A small network was shown many inputs. Here are its activations along a few directions, one row for each input.
Each table varies a few parts of the input and shows all the possible inputs, shuffled.
Descriptions start from the smaller parts, as in this example, which fits no table here: one of 8 places around a ring, together with either a single point or one of 9 places around a ring or (one of 2 separate values, together with one of 6 places along a line).
Shared parts are said once, and a part with two or three values counts as separate values.
In the rows, zero is written as 128.

Other details of the inputs vary at random and push rows far along three fixed directions, the same in every table; ignore that.

A family of inputs:
R1: [ 91 137  99 125 107 137 147 114 127 166 138 168]
R2: [141 117 148 141 142 128  92 106 153 102 132  84]
R3: [152 161 100  98 171 110 147 156  84 118  64 170]
R4: [151 121 151 136 142 120  96 104 150 104 130  82]
R5: [165 164 107  99 166 105 151 155  76 123  59 170]
R6: [100 144 111 121 106 144 162 122 131 153 133 170]
R7: [130 120 168 116 161 137 105 158 120 155 147 143]
R8: [123 114 173 117 167 134 112 150 113 154 144 141]
R9: [145 121 152 148 142 136 100 114 150  98 129  86]
R10: [150 122 153 135 140 121  98 104 153 106 130  83]
R11: [ 94 140 106 131 118 134 163 136 130 148 143 170]
R12: [113 110  96 153  77 123 148 106 148 104 126 117]
R13: [156 115 147 131 142 126 106 108 138  98 140  76]
R14: [174 136  88 127 120  88 128 139 110  73  63 118]
R15: [133 125 149 130 175 154 123 138 132 166 150 127]
R16: [116 143 166 106 146 157  93 166 120 170 124 114]
R17: [159 162 101 104 172 111 145 159  75 117  56 172]
R18: [160 114 146 140 140 119 109 112 134 101 146  74]
R19: [ 29  76 155 137  63 174 134 101 150 189 236 152]
R20: [ 91 116 102 149  66 108 136  97 151 101 142 124]
R21: [128 136 159 128 172 162 116 136 136 155 145 135]
R22: [182 137  92 133 133  82 132 136  91  68  47 117]
R23: [127 131 156 126 175 161 121 138 138 156 145 132]
R24: [ 93 138 103 129 106 141 150 118 128 164 138 168]
R25: [100 110  93 149  66 116 132  89 146 109 132 119]
R26: [109 143 104 115 123 137 166 129 127 150 127 164]
R27: [101 113 100 155  62 126 142  97 147 108 132 121]
R28: [170 106 160 132 133 109  98 135 131  99 119  86]
R29: [134 114 175 113 161 135 118 144 111 164 141 136]
R30: [153 112 148 135 144 126 112 116 148 101 135  76]
R31: [173 141  98 134 134  73 135 143  93  58  57 123]
R32: [137 129 158 127 171 146 130 140 131 165 156 127]
R33: [137 117 164 115 158 137  98 161 124 154 152 151]
R34: [134 133 161 121 170 155 126 136 139 161 147 131]
R35: [ 92 146 104 122 115 143 149 120 129 150 130 171]
R36: [104 112  99 151  80 111 151 113 148  93 137 119]
R37: [153 106 139 145 141 129 104 113 139 102 142  74]
R38: [117 119  90 137  94 119 145 110 140  86 117 112]
R39: [125 141 159 131 174 141 113 137 133 157 156 136]
R40: [155 120 149 145 140 113 100 107 145 107 137  80]
R41: [ 66  68 156 124  62 169 113 125 146 191 194 166]
R42: [126 129 150 116 176 159 116 134 125 153 155 128]
R43: [181 105 154 130 133 107  90 139 134  95 121  93]
R44: [106 135  93 123 125 138 159 131 119 156 134 159]
R45: [ 99 145 106 121 107 127 155 116 125 163 140 168]
R46: [161 121 155 151 138 124 113 118 148 104 136  83]
R47: [143 110 146 146 141 121 106 119 142  93 153  79]
R48: [157 163 102  94 152 110 147 158  95 128  76 171]
R49: [135 158  94 127  89  89 125 156 114  83  73 101]
R50: [137 114 162 108 157 152  95 154 126 154 140 149]
R51: [115 145  99 116 121 129 165 128 110 150 140 160]
R52: [101 140  99 120 128 143 161 132 126 145 126 165]
R53: [157 123 154 147 138 117 106 112 147 107 135  82]
R54: [151 161  97  99 158 116 141 162  94 122  73 173]
R55: [130 114 176 105 162 142 115 140 116 160 134 138]
R56: [ 91 117 106 156  61 117 144 103 150  99 143 126]
R57: [159 124 155 150 138 122 109 115 145 105 135  82]
R58: [122 114  86 142  84 116 140 100 128  95 128 110]
R59: [ 96 115 106 156  64 118 147 107 151  97 142 126]
R60: [109 147  92 112 133 140 153 126 108 139 129 163]
R61: [110 125 106 142  69 121 146  98 148 100 122 123]
R62: [106 111 100 155  65 127 145 100 149 106 131 121]
R63: [ 91 115  99 150  66 107 135  96 148  99 142 124]
R64: [123 119 103 148  79 112 155 109 145 100 126 116]
R65: [138 184  99 100 126 111 144 174  90 147  75 145]
R66: [ 98 141  98 123 127 128 162 138 120 145 143 164]
R67: [113 147  99 107 125 135 162 126 114 145 130 162]
R68: [ 99 148 109 117 110 137 155 117 130 156 131 169]
R69: [157 111 147 143 142 119 115 119 143 104 142  73]
R70: [141 116 146 142 143 128  90 105 150 100 132  84]
R71: [167 163 106 107 164  99 154 158  72 128  68 169]
R72: [144 116 167 103 153 145 100 151 127 160 142 147]
R73: [123 145 171 102 141 151  99 163 121 175 126 113]
R74: [131 109 167 116 165 143 110 143 111 165 135 136]
R75: [123 140 162 113 144 152  94 166 116 179 127 111]
Description of these inputs: one of 5 separate values, together with either a single point or one of 4 places along a line or one of 10 places along a line.
Changing only the choice among 5 separate values turns R45 into R10. The same change can be made to R51. Which row results?
> R67
Which other rows does R44 become when the place on the line of 10 takes its other values? List them by row number.
> R1, R12, R15, R24, R25, R27, R37, R58, R62
Which other rows does R3 become when the place on the line of 4 takes its other values? List them by row number.
> R17, R50, R54
Which other rows does R14 become when the place on the line of 4 takes its other values? List them by row number.
> R22, R41, R74
Which other rows does R23 become when the choice among 5 separate values takes its other values? List them by row number.
> R11, R12, R34, R64
Which other rows does R75 become when the choice among 5 separate values takes its other values? List them by row number.
> R16, R49, R65, R73
